Each row below holds a small network's activations on one input, seen along a few directions.
In each table, some parts of the input vary, and every possible input appears once, in random order.
Descriptions start from the smaller parts, as in this example, which fits no table here: one of 4 places along a line, together with either a single point or one of 9 places along a line or (one of 2 separate values, together with one of 8 places around a ring).
Shared parts are said once, and a part with two or three values counts as separate values.

Rows:
r1: [-12  -3  32  22  -9 -23 -85  22 -15  13 -17 -23  28  -7  10 -52  26]
r2: [ 41 -31 -14   2   4  15  34 -34  10  25  22  38 -21  35  -1   8  21]
r3: [ 10  21  -1  -1 -27  18  54  -5  44 -22  66  11  17  -6  23  -2 -18]
r4: [-17 -20  -3  -5   8 -16 -38  -3 -30  29 -65  -8   9  18 -13  -2  22]
r5: [ 16  -1  -1  -2 -15  10  54 -15  20 -19  51   7 -24  -3 -14  43 -14]
r6: [ 13  28  -4  20 -20  13  54  10  42 -42  73   4  24 -40  30 -19 -31]
r7: [ 32 -29 -31   2  -7  21  42 -27  -7  19  19  30 -32  24 -18  15  14]
r8: [ 39 -27  17  13 -10 -11 -28 -26  44   9  51  46 -24  -8  10 -36  16]
r9: [-17   1  33  -9  40 -24 -55  30 -21   1 -41 -38  22  -6  -7 -23 -32]
r10: [-27   7   1   1  -6  -3  -5  14 -37  18 -44 -17  -9  27 -14  17  35]
r11: [ 45 -42 -14  -9  18   3  14 -41  13  31   9  35 -26  25  -2  -3  12]
r12: [  5  18 -27  10 -28   7  57 -10  12 -24  57  20 -20 -21 -10  42 -21]
r13: [ 36 -34  11 -24  35   0 -10 -14  39   0  46  29  -3  -5  24  -6 -36]
r14: [-47  38   3  34 -17 -12 -19  46 -14 -47  -8 -37  43 -44  13 -20   2]
r15: [-30  19  -5   1  -5  18   2  17 -26   2 -52 -32 -11  10 -10  11  15]
r16: [ 40 -32  22 -30  40  -6 -11 -22  32  -3  36  24 -20 -15  13 -10 -35]
r17: [-15  -8   7 -20  32 -12 -50   4 -25  17 -64 -19  34   2 -17 -16  -7]
r18: [ 39   2 -19   1  -9  35  55 -15  21  17  29   8 -31  17  -4  24  -9]
r19: [-47  64 -10  10 -14  -5   7  27 -23 -19 -28 -33   6 -16 -13  33  12]
r20: [ 43 -30   4 -29  16   6  10 -31  32  22  23  23 -11  24  14  -9 -18]
r21: [-59  46   3  16 -24   8  -8  26  -4 -35 -13 -31  31  -8  -2 -13   2]
r22: [-17 -12   7 -15  15 -34 -59  22 -39   3 -63  -7  23 -22   8  -8  -9]
r23: [-18 -14  -8   4  -2 -10 -20   6 -43  19 -55  -1   0  23 -16   6  46]
r24: [-51  39  -3   6 -16   1   5  23 -23 -12 -33 -30  -4  -3  -2  19   8]
Question: Describe the family of inputs behind these rows.
Answer: one of 2 separate values, together with either a single point or one of 11 places along a line
Question: The inputs of r21 and r3 match in every part but the choice among 2 separate values. If r24 is changed in the same way as r21 into r3, which row does it become?
Answer: r5
Question: Which other rows does r20 become when the choice among 2 separate values takes its other values? List them by row number.
Answer: r17

Rows:
r25: [ 28 -54  18 -34  69 -23 -83 -16 -27  61 -65   0  -7  28 -12 -34   4]
r26: [-32  22  -4   5 -10   0   6  16 -23  -5 -33 -21  -8  -2 -13   5   8]
r27: [ 39 -28  -4   6  -7  15  26 -28  15   8  24  27 -21   6   7   0   0]
r28: [-31  12  -6  14 -14  -8 -20  26 -22 -19 -25 -12  24 -16   2  -7  16]
r29: [ 33 -21   1  -6   1  11  23 -31  26  23  34  27 -21  31  -1  -6   7]
r30: [-23  14   9  17 -14 -11 -24  18   0 -16 -10  -9  17 -18  -2 -23  -4]
r31: [ 26   1  -7 -12   9   6  35 -19  20  -4  44  14 -16  -6  11  25  -8]
r32: [-10   8   2   8 -20  -1  -1   8  17 -22  21   3  13 -12   3   9 -12]
r33: [-12  19   5  12  -6  -6  -5  19   5 -20  15 -12  14 -24   8  -4 -12]
r34: [ 12   8   1  -3  -2   3  20  -9  21 -12  27   9   4 -10   7   6 -16]
r35: [-30  19 -15  -6  -6  14  25  16 -32   5 -32 -25   2  24 -12  29  17]
Question: Describe the family of inputs behind these rows.
Answer: either a single point or one of 10 places along a line
Question: Start at r29 and move only the place on the line of 10, one step at a time. The first step leads to r27. Which rows follow, in order?
Answer: r31, r34, r32, r33, r30, r28, r26, r35

Rows:
r36: [-38  48  -4  14  -8  -3 -10  38 -18 -18 -36 -30  25 -24   3  -8  10]
r37: [-16  15  -3 -19  28  -3 -25  12 -31  18 -78 -24  13   4 -10  -5  10]
r38: [ 41 -28   9  -6  15   4  22 -14  31  -4  49  21 -16 -11  13   1 -42]
r39: [-18   8   9  16   3  -6 -50  19 -24  11 -58 -19   5 -13  -3 -40  23]
r40: [  8 -24  14  -6  10 -17 -11  -5   7  -5  34   6   7  -4  -1   7 -29]
r41: [-14  31  -4   0 -16   3  21   3  16 -25  33  -1  12  -9   4  17   6]
r42: [ 21  -9  -2 -27  23   3  11 -26  10  20   1  13   4  26  -5  16   2]
r43: [ -1  -3  -7 -20  17   0  -8  -9  -9  19 -25   2  14  27  -2   6  14]
r44: [-12 -14  10  -7  13 -21 -30  12  -5  -5  12  -7  14  -1  -3  -1 -21]
r45: [ 24  19 -12   1  -9  21  52  -9  36 -23  51  18 -14 -16  22  10 -13]
r46: [-24   7   7  -5  24 -18 -46  35 -34  -7 -38 -31  14 -25  -1  -7 -19]
r47: [ -5  -5   6  14  -6 -10 -33   3   1  13 -12   7   6   8  -4 -34  31]
r48: [-27  -5  -9  12 -27   2  10   9 -28  -1 -12 -12  -4  19 -13  19  14]
r49: [-29  36  -4   5 -20  -1   1  15   6 -22   8 -13  26  -9   6  10   8]
r50: [ 16 -15   5  13 -10  -8 -21 -15  19  13  18  24  -3   8  -2 -24  23]
r51: [ 42 -18   0   9  -7   9  12 -29  39   5  39  38 -23  -6  16 -20   4]
r52: [ 30 -20  -9  12 -19  20  58 -21  19  -2  42  24 -41   3   2  14 -11]
r53: [ 52 -16  -4 -26  26  20  36 -32  29  17  20  22 -18  12  16  10 -22]
r54: [-10 -17  -2   4 -24   6  24 -14 -10  -3  19   0 -16  20 -20  29   5]
r55: [-41   9   0  15 -12  -2 -14  27 -53  -2 -67 -41  -6  -9 -18   1   7]
Question: Describe the family of inputs behind these rows.
Answer: one of 4 places along a line, together with one of 5 separate values
Question: Start at r45 and move only the place on the line of 4, one step at a time. The first step leads to r41. Which rows follow, in order?
Answer: r49, r36
Question: Which other rows does r47 become when the place on the line of 4 takes its other values? List them by row number.
Answer: r39, r50, r51
